A small network was shown many inputs. Here are its activations along a few directions, one row for each input.
In each table, some parts of the input vary, and every possible input appears once, in random order.
Descriptions start from the smaller parts, as in this example, which fits no table here: one of 6 places along a line, together with either a single point or one of 11 places along a line or (one of 3 separate values, together with one of 5 places around a ring).
Shared parts are said once, and a part with two or three values counts as separate values.
(in the rows, 100 means zero)

Other details of the inputs vary at random and push rows far along two fixed directions, the same in every table; ignore that.

Table:
row 1: 73	108	138	116	89	96	115	80	75	115	69
row 2: 109	79	98	107	102	94	47	109	86	94	149
row 3: 90	109	97	104	44	65	115	47	57	103	82
row 4: 138	110	74	122	97	97	77	96	117	110	133
row 5: 127	123	72	106	105	86	74	110	130	105	142
row 6: 106	121	72	121	92	107	60	133	122	104	130
row 7: 60	113	129	113	94	102	110	68	79	103	74
row 8: 130	115	76	112	101	78	75	109	128	117	128
row 9: 72	112	105	128	63	103	131	87	81	105	74
row 10: 103	118	106	112	118	104	50	114	114	103	128
row 11: 60	115	99	124	67	102	125	83	87	100	72
row 12: 108	42	93	26	135	122	132	118	82	69	91
row 13: 99	118	103	108	73	83	137	71	84	117	69
row 14: 67	103	106	126	34	74	110	73	57	90	83
row 15: 101	62	105	72	158	141	131	142	96	70	85
row 16: 132	96	108	101	110	106	61	88	123	114	135
row 17: 101	70	78	85	126	130	143	158	101	79	75
row 18: 135	96	111	101	110	95	59	94	123	120	128
row 19: 64	119	105	119	65	90	125	99	89	116	64
row 20: 104	75	70	60	141	122	161	122	107	64	76
row 21: 121	113	110	88	113	95	61	98	131	106	134
row 22: 84	106	128	90	93	96	112	56	100	104	85
row 23: 126	103	112	95	113	86	60	100	133	115	127
row 24: 90	72	106	63	156	126	129	147	99	78	66
Each input here is: one of 4 separate values, together with either a single point or one of 5 places around a ring.
The inputs of row 15 and row 9 match in every part but the choice among 4 separate values. If row 2 is changed in the same way as row 15 into row 9, which row does it become?
Answer: row 14
A walk changes only the place on the ring of 5. It starts at row 6 and steps to row 11. List the rest of the walk in order.
Answer: row 9, row 17, row 19
Change only the choice among 4 separate values in row 18. List by row number the other rows that result.
Answer: row 1, row 13, row 17

Table:
row 25: 74	125	102	126	52	81	99	78	89	110	90
row 26: 99	76	115	41	147	124	154	118	104	79	64
row 27: 151	92	87	101	137	101	35	118	151	110	162
row 28: 103	63	112	55	147	127	146	118	101	82	66
row 29: 87	62	118	52	150	130	137	118	86	68	69
row 30: 72	133	102	130	58	79	101	83	89	117	87
row 31: 91	83	76	72	131	123	159	144	97	69	61
row 32: 154	84	48	123	121	114	27	150	138	96	177
row 33: 104	62	92	33	131	111	164	114	85	64	67
row 34: 72	124	105	137	57	83	101	87	81	118	87
row 35: 145	83	56	126	118	112	24	159	138	92	170
row 36: 79	126	103	141	60	83	105	82	83	118	87
row 37: 156	91	92	106	139	109	24	126	142	112	163
row 38: 83	120	140	110	78	87	88	58	85	123	93
row 39: 85	123	101	140	57	86	109	73	83	113	91
row 40: 97	108	115	107	60	70	98	50	74	116	96
row 41: 83	127	137	102	79	82	90	57	93	121	96
row 42: 84	116	131	106	91	86	75	61	96	112	110
row 43: 85	131	96	132	59	84	108	69	90	112	90
row 44: 97	72	72	60	127	129	156	136	96	65	72
What do these inputs look like to the network?
Answer: one of 2 separate values, together with either a single point or one of 4 places along a line or one of 5 places around a ring
The inputs of row 42 and row 29 match in every part but the choice among 2 separate values. If row 44 is changed in the same way as row 42 into row 29, which row does it become?
Answer: row 32
Change only the place on the ring of 5 in row 25. List by row number the other rows that result.
Answer: row 30, row 31, row 43, row 44
Change only the choice among 2 separate values in row 35. List by row number the other rows that result.
Answer: row 25
